Each row below holds a small network's activations on one input, seen along a few directions.
In each table, some parts of the input vary, and every possible input appears once, in random order.
Descriptions start from the smaller parts, as in this example, which fits no table here: one of 5 places around a ring, together with either a single point or one of 9 places along a line or (one of 2 separate values, together with one of 6 places along a line).
Shared parts are said once, and a part with two or three values counts as separate values.

Other details of the inputs shift rows strongly along two fixed directions, in all tables alike. That doesn't count.

Rows:
row 1: [-25  20   2  20   8 -16   0  -7 -23 -17   1   8]
row 2: [ 18 -27 -15 -53 -21  37   0  -1  37   4  50 -42]
row 3: [ 20  -5 -56 -18 -43  47  27  34  25  54  18 -27]
row 4: [ -4  20  10   1  12 -18  -8 -15  -5 -26 -16   6]
row 5: [-13  20 -26  41   5 -16   7   8 -16  19 -41  30]
row 6: [-11  29  15   9   1 -18   2  -4 -15 -24  -8   4]
row 7: [-41 -17  44   9  31 -16 -21 -23 -20 -34  28   6]
row 8: [-13 -35  37 -20  20   8 -23 -21   3 -32  45 -16]
row 9: [  9  31 -30  -8 -21  -6  10   4   8  -2 -21  -8]
row 10: [ -9  44 -30  23 -14 -21  11   0 -14  -5 -32  10]
row 11: [ 15 -14 -77 -35 -44  29  14   7  40  26  20 -32]
row 12: [-44  -9  44  11  28 -13 -16 -17 -28 -29  33   3]
row 13: [ 14 -15  22  -4  13   9 -12  -3   8   0   4  12]
row 14: [ 13  44 -20  34 -12 -14  20   8  -5  18 -59  26]
row 15: [ 25 -30  25 -20   6 -13   3   1 -13   7  -6  -3]
row 16: [ -1  -9  23  23  25 -14 -20 -10  -7 -11 -21  32]
row 17: [  3  15 -41  34   1 -21   2   2   4  14 -57  40]
row 18: [  1 -48  62 -38  -2  63   1  21   9  10  91 -47]
row 19: [15 -7 27 -8  8 14 -6  1  7  2  2  3]
row 20: [ 42 -14 -64 -51 -41   0  23  16  31  33  11 -49]
row 21: [-35 -33  71  22  46  -5 -26  -7 -24 -24  22  19]
row 22: [ 19  41 -22  28  -9 -16  12   4  -2  16 -66  27]
Description of these inputs: one of 2 separate values, together with either a single point or one of 10 places around a ring.
The inputs of row 18 and row 10 match in every part but the choice among 2 separate values. If row 15 is changed in the same way as row 18 into row 10, which row does it become?
Answer: row 20
Start at row 12 and move only the place on the ring of 10, one step at a time. The first step leads to row 1. Which rows follow, in order?
Answer: row 10, row 6, row 9, row 4, row 2, row 8, row 11, row 7

Rows:
row 23: [ -4 -30  25  -4  15  -2  -6 -14 -15   1   6   0]
row 24: [  4  -1  30  -4   4  25   5  25  13   7  31 -24]
row 25: [-26 -10  83  30  46 -18  -6   8 -38 -16  15   9]
row 26: [ 21  20 -30  -4   1 -30   3   0  17 -10 -28  -1]
row 27: [  0  53   4  51  14 -24   6   7  -8  -4 -59  32]
row 28: [-39 -22  62  32  50 -15 -28  -2 -18 -30  25  22]
row 29: [ 35  -3 -30 -28 -27 -11   6  -1   4  14 -25  -2]
row 30: [  0 -17 -44   5 -18  10  12  19   3  34  -4   7]
row 31: [ 10  47  10  44   4 -17   8  -1 -16   1 -64  41]
row 32: [  3  -6 -34  12   0 -18   9  -6  -7  21 -29   5]
row 33: [ 17  38 -11  15  11 -45  -5 -17   2 -25 -64  30]
row 34: [ -7 -42  61 -17  25  11 -18 -22 -17 -14  29  -1]
row 35: [-17 -11  70   9  48  -5 -29 -31  -6 -40   8  12]
row 36: [ 22   1 -24  -9 -13 -32   6  -3  -9   8 -36   6]
row 37: [-34  28 -50  27 -12 -13   0  -1  -7   0  -4  14]
row 38: [  4 -16  12 -17  11  21 -10  -8  27  -6  27 -21]
row 39: [  6 -41  44 -39  19  -3 -12   4  12 -22  58 -36]
row 40: [ -3  29 -23  37  22 -33  -4 -16   4 -10 -49  22]
row 41: [ 12  39  10  38  -1 -12  10  -3 -23   8 -59  41]
row 42: [ 14   4 -70 -43 -45   6  18   9  23   3  33 -51]
row 43: [ 30  -8 -29 -22 -43  37  33  34   9  57  10 -23]
row 44: [  2   4 -44  10 -13  16   0  19  29  19  -1   2]
row 45: [ 15 -28 -52 -20 -38  39  17  24  17  47  14  -7]
row 46: [-32 -15  27  37  36 -22 -14   1 -23 -11  -3  29]
row 47: [ 23 -10 -47 -22 -39  52   5  18  36  33  10  -4]
row 48: [  3   1 -27  18 -11   4   3   2  -9  18 -33  36]
row 49: [-13 -26  65   1  45 -45 -20 -14 -26 -39  14   0]
row 50: [  5 -28  24 -17  11 -27  -6  -5 -14 -10  10 -11]
row 51: [ 5 10 47  8  9 18  0  9  3 -4  6  0]
row 52: [ 11 -29  67 -35  17  -2 -22 -19  -9 -31  25  -4]
row 53: [-14 -32  19 -76 -30  35  -2 -10   9 -37 103 -72]
row 54: [-70   7  48  14  20  -7 -23 -30 -33 -51  42  14]
row 55: [-24 -15 -17 -49 -32  39   6 -17  14 -11  74 -55]
row 56: [ 34 -13 -44 -36 -37  41   9  -1  29  35   1 -19]
row 57: [-25  -9  -8 -15  -1   7  -2 -14   2 -14  50 -34]
row 58: [ 18 -24 -58 -23 -25  19  17  14  28  42  15 -35]
row 59: [ -7 -39  65 -15  11  25   6  21 -18  13  56 -25]
row 60: [-10 -36  49 -16  13  44 -24   3  19 -13  55  -7]
row 61: [ -7  21 -25  39  23 -40  -1 -11  -4  -4 -47  21]
row 62: [ 26   8 -13  -2 -29  21  24  19  -3  38 -16   3]
row 63: [ 20  34  -9  11   6 -43  -6 -19  -6 -20 -66  34]
row 64: [-21  49 -37  -6 -39  14  25   8 -11   7   3 -20]
row 65: [ -3  17 -31  24  -2   5  -6   8  20   5 -23  22]
row 66: [-12  39 -39   4 -24   7  22  21  -7  17   5 -21]
row 67: [-16  14  49  37  34 -20  -2  13 -23 -10  -8  12]
row 68: [  8   7 -24  14 -13  14  -2  -1   0  14 -30  35]
row 69: [ 14  36 -16  16  14 -46  -4 -13   5 -25 -55  23]
row 70: [ 23   4 -33 -13 -17  20   2  -8  23  16 -20  -1]
The inputs of row 63 and row 47 match in every part but one. If row 39 is changed in the same way as row 63 into row 47, which row does it become?
Answer: row 28
The inputs of row 58 and row 46 match in every part but one. If row 38 is changed in the same way as row 58 into row 46, which row does it become?
Answer: row 65
What do these inputs look like to the network?
Answer: one of 4 places along a line, together with either one of 2 separate values or one of 10 places around a ring
List by row number the other rows that have the place on the line of 4 in common with row 27.
Answer: row 24, row 25, row 31, row 41, row 43, row 51, row 59, row 62, row 64, row 66, row 67
Which other rows does row 43 become when the place on the line of 4 takes its other values? List them by row number.
Answer: row 23, row 36, row 45
Which other rows does row 42 become when the choice among 2 separate values takes its other values? List them by row number.
Answer: row 53
